A small network was shown many inputs. Here are its activations along a few directions, one row for each input.
In each table, some parts of the input vary, and every possible input appears once, in random order.
A made-up example of a description, with smaller parts first: values(2) and (point or line(11) or (line(6) and ring(8))).
Shared parts are said once, and a part with two or three values counts as separate values.

Other details of the inputs shift rows strongly along three fixed directions, in all tables alike. That doesn't count.

A family of inputs:
r1: 100 12 -215 -177 12 -101 -138 -69 -120 -89 -111 -158 -85 254
r2: 89 -182 -137 -62 -119 79 -96 139 31 -191 -51 -14 -182 111
r3: 47 -86 71 -185 -13 55 -164 65 36 -280 -158 -100 -242 2
r4: -164 -6 550 227 105 76 209 -136 -42 -9 88 -158 -32 8
r5: -116 315 -520 -214 -160 -200 46 -8 -178 -175 -137 40 85 368
r6: 26 62 -66 -16 13 -92 -94 52 155 117 -14 164 -12 -228
r7: 70 64 -49 -151 31 -97 -22 -56 69 213 -45 116 -23 -265
r8: -6 -229 533 349 -30 274 267 -8 -48 109 211 -14 -32 29
r9: 76 -499 15 -65 -53 241 -94 -119 -352 -343 -9 -703 -517 882
r10: 4 174 119 -159 35 -65 -10 -3 107 -21 -169 145 -37 -293
r11: 77 47 -47 17 -65 9 -48 128 124 -17 15 251 65 -240
r12: 103 -171 -121 -60 -120 152 -120 169 7 -223 -14 13 -169 81
r13: -333 238 -24 217 113 -206 229 -42 -147 51 167 5 341 217
r14: 32 19 -55 -98 35 -91 -122 47 104 128 -15 61 81 -280
r15: -25 202 -365 -112 -211 -42 7 58 -280 -326 -82 63 114 513
r16: -118 -82 363 344 9 102 242 -82 -7 143 227 -135 -20 35
r17: -144 -148 410 300 73 116 249 -111 -21 243 190 -131 -95 56
r18: 51 27 -68 -105 71 -121 -99 26 92 119 15 94 48 -272
r19: 228 -320 87 -99 20 157 -234 50 64 0 -76 -264 -299 -16
r20: 93 107 -58 3 -82 29 -24 120 103 17 2 243 53 -232
r21: 77 36 -26 21 -87 50 -87 228 95 -59 -14 259 176 -224
r22: -362 436 -254 76 201 -308 225 -221 -322 16 24 -24 663 261
r23: -368 329 -117 213 16 -223 253 -9 -154 -27 137 -3 475 221
r24: -83 -218 457 338 -1 178 308 -58 -3 156 189 -80 -68 36
r25: 164 121 -28 -92 101 -102 -95 -28 77 191 -66 54 20 -240
r26: 53 47 -257 -95 -187 4 -74 100 -149 -297 -68 101 31 319
r27: 81 77 -47 -34 -79 43 28 110 99 54 -25 256 26 -238
r28: 29 49 -89 1 -13 -53 -57 130 164 34 23 137 32 -266
r29: 143 -139 -104 -66 -145 138 -133 191 -31 -246 -33 78 -100 115
r30: 30 -43 -241 -82 -159 -24 -56 57 -50 -218 -82 11 -92 256
r31: -120 -76 354 252 117 96 219 -168 1 211 214 -166 19 86
r32: 87 80 -59 2 -76 -30 -4 95 139 58 -34 220 28 -222
r33: 58 43 -48 12 -49 -51 -58 69 176 64 9 146 -14 -263
r34: -79 -223 473 243 118 193 250 -173 37 273 206 -194 -114 27
r35: -49 133 -356 -222 -76 -154 -41 -121 -238 -128 -81 -134 -24 402
r36: 136 64 -72 -94 131 -17 -91 -151 42 173 -101 75 34 -295
r37: -139 9 185 209 212 -34 182 -290 -170 142 112 -134 210 73
r38: 147 -338 48 -107 -32 226 -206 61 165 -9 -33 -193 -313 -15
r39: 21 18 -76 19 -60 -26 -52 179 160 -1 -36 185 113 -241
r40: 137 -176 -156 -165 82 76 -178 -102 -63 -73 -114 -148 -152 38
r41: -198 34 205 214 125 -41 216 -164 -39 140 198 -102 176 151
r42: -307 243 -34 141 154 -182 246 -108 -125 63 175 -41 395 247
r43: 73 28 -39 -97 41 -125 -98 -36 99 146 -3 105 12 -270
r44: 148 106 -29 -132 101 -96 -45 -39 68 223 -92 70 3 -240
r45: -5 174 95 -116 47 -116 -81 19 127 -93 -137 146 26 -284
r46: 107 -308 294 -110 -36 231 -206 89 124 -224 -141 -207 -383 -93
r47: 90 -298 16 -35 -73 170 -205 119 109 -41 -44 -148 -323 8
r48: 32 25 -57 23 -64 47 -74 205 131 -37 2 203 123 -260
r49: 113 56 -83 -135 136 -21 -36 -164 27 205 -128 95 27 -293
r50: -106 167 -380 -132 -107 -123 -32 -38 -194 -162 -88 -87 -47 472
Description of these inputs: line(5) and (point or line(9)).
The inputs of r19 and r1 match in every part but the line(5) part. If r38 is changed in the same way as r19 into r1, which row does it become? -> r41
Change only the line(9) part in r9. List by row number the other rows that result. -> r2, r12, r13, r18, r28, r29, r40, r42

A family of inputs:
r51: -189 -9 25 106 206 -140 -57 101 -38 -192 103 -53 395 7
r52: 75 -755 835 497 -69 487 153 25 275 311 400 -274 -512 -194
r53: 22 -440 813 385 52 458 182 -86 30 -20 177 -179 -194 -144
r54: -365 203 -321 -81 44 -198 187 -291 -326 -163 -43 -411 12 803
r55: -234 509 62 66 277 -387 165 -153 217 489 76 304 488 -538
r56: -168 317 -61 5 157 -279 164 -205 -161 147 20 -51 244 157
r57: 281 35 -248 -197 -147 -18 -238 288 373 172 -29 393 -129 -562
r58: -71 376 361 221 149 -164 179 100 196 204 72 411 457 -611
r59: -165 297 -130 -12 168 -216 200 -308 -288 102 -19 28 346 81
r60: -20 14 -7 180 -21 118 166 -3 -64 117 97 213 202 -32
r61: -122 -194 227 144 314 61 21 -130 -74 228 141 -425 221 31
r62: 48 -68 -298 -338 -210 23 -289 213 129 -382 -296 -26 -406 60
r63: -37 382 -263 -221 130 -295 -50 -97 50 169 -79 119 143 -146
r64: -213 -87 236 167 -106 136 216 -124 -406 -397 52 -369 -15 779
r65: 310 -148 -437 -295 -266 136 -261 173 -14 -173 -193 119 -278 176
r66: -184 42 -40 206 -83 -67 205 53 88 109 162 48 98 28
r67: -223 -85 199 175 -71 181 252 -159 -419 -432 62 -352 0 761
r68: -225 138 -295 -210 -189 -126 -74 74 -173 -431 -167 -103 -76 490
r69: -52 -66 -145 265 100 -78 -105 95 3 58 214 -25 331 -56
r70: 498 -350 -366 -337 -260 325 -386 213 155 -142 -242 166 -509 -117
r71: 131 -20 -259 -369 -208 26 -313 222 49 -379 -242 -1 -363 89
r72: 201 -745 886 520 -26 538 152 55 219 318 378 -236 -507 -190
r73: -131 576 31 65 285 -430 207 -191 26 453 42 397 654 -523
r74: -184 212 167 128 0 -104 163 57 -87 -123 34 25 195 112
r75: 507 -6 -201 -431 70 -15 -398 26 362 248 -309 360 -235 -902
r76: -3 187 -425 -290 -15 -209 -44 -200 -326 -167 -193 -201 -35 530
r77: 511 -316 -345 -345 -280 238 -397 254 203 -121 -219 123 -528 -89
The inputs of r70 and r67 match in every part but one. If r66 is changed in the same way as r70 into r67, which row does it become? -> r62
What do these inputs look like to the network? -> values(3) and (point or line(8))
Which other rows agree with r76 in the values(3) part? List them by row number. -> r54, r55, r56, r59, r61, r63, r73, r75
Change only the values(3) part in r59. List by row number the other rows that result. -> r53, r60

A family of inputs:
r78: -105 -120 -21 128 -3 79 73 -60 -227 -173 65 -184 74 372
r79: 134 -83 -275 -237 -5 41 -196 -28 -37 -93 -140 -61 -106 66
r80: -164 231 -201 24 -138 -122 127 69 -137 -150 32 70 148 343
r81: -277 142 38 257 76 -127 183 -21 -42 60 171 51 359 -1
r82: 71 -289 626 311 208 185 115 -103 102 381 230 -162 -70 -301
r83: -204 50 -206 -2 40 -112 67 -114 -154 -82 37 -178 118 337
r84: -79 157 -144 -61 29 -158 45 -50 -46 81 -8 -55 76 125
r85: -516 126 343 266 22 -91 366 -76 -361 -317 158 -282 214 661
r86: -225 158 81 -47 94 -149 53 -123 -173 -222 -108 -265 -9 367
r87: -183 306 -283 -14 -122 -174 106 101 -115 -139 18 115 232 309
r88: 186 -32 -197 -154 -175 60 -124 138 -26 -192 -120 85 -140 125
r89: 105 -74 155 18 26 31 20 -126 -66 98 25 -90 -161 34
r90: 181 -328 742 311 176 242 98 -97 206 460 209 -60 -199 -506
r91: 111 -10 -244 -246 -70 -49 -150 9 23 -13 -135 -80 -230 110
r92: 100 -167 173 27 41 155 18 -114 0 105 10 -53 -147 -68
r93: -34 -32 50 106 -113 54 137 1 -198 -170 59 -69 -2 391
r94: 162 -75 -230 -139 -122 57 -190 175 -8 -205 -86 33 -85 116
r95: -119 530 -148 -15 143 -335 130 -15 211 354 -7 497 495 -596
r96: 75 -55 -255 -133 -166 23 -184 202 63 -187 -52 15 -137 121
r97: -111 -144 438 387 31 156 277 -10 -117 48 255 -126 107 201
r98: 507 -408 -75 -261 -166 222 -565 381 524 -6 -151 202 -544 -669
r99: -95 -266 490 392 92 246 239 -84 -72 110 226 -167 50 46
r100: 154 -79 -247 -130 -112 27 -211 169 -16 -221 -76 29 -69 118
r101: -79 -130 469 384 -10 128 303 -56 -122 32 244 -68 36 163
r102: 100 -71 -272 -217 -18 -79 -221 29 39 -40 -105 -140 -179 70
r103: 9 -118 56 40 108 -14 -34 -106 -130 35 63 -234 -11 156
r104: -18 555 -77 -25 154 -410 74 14 273 430 -4 532 414 -735
r105: -13 -313 528 330 216 196 129 -144 50 261 234 -163 5 -217
r106: -110 296 54 96 179 -256 115 -16 153 363 95 187 353 -394
r107: -183 315 -331 -54 -98 -165 115 4 -116 -104 -55 150 229 192
r108: 84 -337 634 306 187 281 131 -114 161 366 201 -72 -97 -399
r109: 100 -51 -273 -229 -34 -65 -196 26 33 -33 -113 -129 -185 91
r110: -122 39 170 -40 88 20 31 -158 -165 -248 -88 -247 -15 232
r111: 68 -15 -251 -167 -189 40 -89 47 5 -172 -127 68 -222 89
r112: -44 592 -164 -58 150 -387 78 14 318 405 -35 654 488 -843
r113: 109 -276 631 296 150 232 147 -151 155 349 188 15 -142 -441
r114: 504 -314 -46 -288 -239 242 -438 329 467 -6 -187 255 -602 -573
r115: 58 -83 -298 -225 -45 5 -170 3 44 -81 -120 -85 -162 72
r116: 68 -52 -280 -238 -71 24 -137 -6 38 -63 -137 -52 -189 87
r117: -199 244 -250 18 -119 -138 114 89 -146 -162 44 34 210 386
r118: -72 155 -109 -45 6 -149 75 -84 -74 68 -12 -46 23 161
r119: -156 66 -161 5 62 -183 26 -89 -150 -21 39 -215 96 309
r120: -243 98 75 -53 87 -68 79 -128 -148 -261 -96 -228 -25 301
r121: -54 -143 34 115 -8 130 66 -35 -159 -117 52 -147 30 256
r122: 55 17 -69 -263 -73 45 -174 53 -36 -368 -239 -35 -123 4
r123: 9 -111 88 94 -55 150 100 -53 -122 -66 12 -52 -51 156
r124: 134 -75 -264 -243 -17 51 -182 -31 -41 -84 -151 -54 -118 81
r125: 44 -99 -292 -141 -120 33 -192 107 43 -176 -90 -20 -132 72
r126: 51 -21 -280 -180 -166 56 -114 94 30 -146 -133 41 -162 96
r127: 101 -309 637 313 224 184 82 -85 149 400 236 -140 -72 -396
r128: -197 242 -297 -29 -79 -123 102 17 -115 -106 -24 66 221 238
r129: 72 9 -18 -258 -125 -7 -195 138 -9 -375 -210 2 -110 57
r130: -34 16 -93 -257 -74 8 -150 96 17 -346 -228 -28 -198 14
r131: -150 -17 -134 12 56 -82 23 -99 -84 -37 40 -153 68 198
r132: -208 397 -111 55 163 -278 157 -45 105 273 61 269 486 -333
r133: 181 -22 -228 -256 -27 -10 -189 -13 -52 -25 -145 -80 -162 100
r134: 90 -89 158 18 30 47 17 -121 -71 106 23 -118 -147 67
r135: -109 606 -207 -56 143 -394 112 -5 241 363 -32 582 536 -671
r136: 592 -268 -105 -338 -174 227 -482 355 448 12 -245 331 -454 -668
r137: -135 -60 -41 157 -41 4 82 6 -282 -250 118 -192 119 541
r138: 46 -83 -287 -154 -133 55 -168 110 44 -164 -102 -13 -139 78
r139: -327 453 -190 179 33 -337 193 86 -72 9 161 215 584 82
r140: 83 -301 610 286 174 260 136 -117 157 363 185 -39 -96 -396
r141: 45 -76 -274 -159 -144 66 -149 103 36 -156 -111 -13 -151 100
r142: -122 226 -181 -63 -8 -207 100 -109 -139 15 -19 -47 68 271
r143: 76 -104 146 16 53 60 16 -94 -67 116 28 -149 -115 78
r144: 50 -277 571 316 232 131 84 -102 90 346 242 -171 -18 -299
r145: 55 -135 137 97 -64 153 84 -59 -78 -53 21 -8 -117 53
r146: -61 -232 485 366 80 242 239 -73 -36 142 204 -102 39 -33
r147: 64 -29 -247 -170 -184 56 -98 62 16 -159 -133 54 -209 97
r148: 107 84 -46 -295 23 -51 -251 -36 -16 -238 -267 -145 -166 43
r149: -145 612 -239 -57 159 -396 115 13 225 362 -23 541 590 -620
r150: -155 -287 453 436 115 195 227 -120 -154 34 264 -237 91 167
r151: -16 -88 67 89 -67 125 117 -73 -158 -98 13 -60 -47 222
r152: -220 700 -271 44 -12 -440 198 114 56 112 51 558 612 -270
r153: -82 -48 6 123 -64 58 103 34 -215 -183 89 -141 77 448
r154: 502 -358 -74 -289 -196 252 -505 382 514 13 -173 216 -547 -623
r155: 141 -51 -246 -183 -123 96 -124 61 -43 -161 -163 51 -119 90
r156: 3 -66 56 10 18 73 73 -161 -130 9 4 -90 -72 168
r157: -17 -152 29 45 101 51 -17 -127 -110 -10 48 -172 9 122
What do these inputs look like to the network? -> values(2) and line(4) and (point or line(9))
The inputs of r106 and r82 match in every part but the values(2) part. If r83 is changed in the same way as r106 into r82, which row does it become? -> r105
The inputs of r144 and r102 match in every part but the values(2) part. If r99 is changed in the same way as r144 into r102, which row does it become? -> r141
The inputs of r113 and r112 match in every part but the values(2) part. If r89 is changed in the same way as r113 into r112, which row does it become? -> r104
Which other rows agree with r78 in the values(2) part and the line(4) part? List them by row number. -> r99, r121, r122, r123, r145, r146, r150, r151, r155
Which other rows agree with r153 in the values(2) part and the line(4) part? List them by row number. -> r88, r93, r94, r97, r100, r101, r129, r136, r137
Change only the line(4) part in r85. List by row number the other rows that result. -> r86, r120, r130
Change only the values(2) part in r86. List by row number the other rows that result. -> r148
Change only the values(2) part in r140. List by row number the other rows that result. -> r149
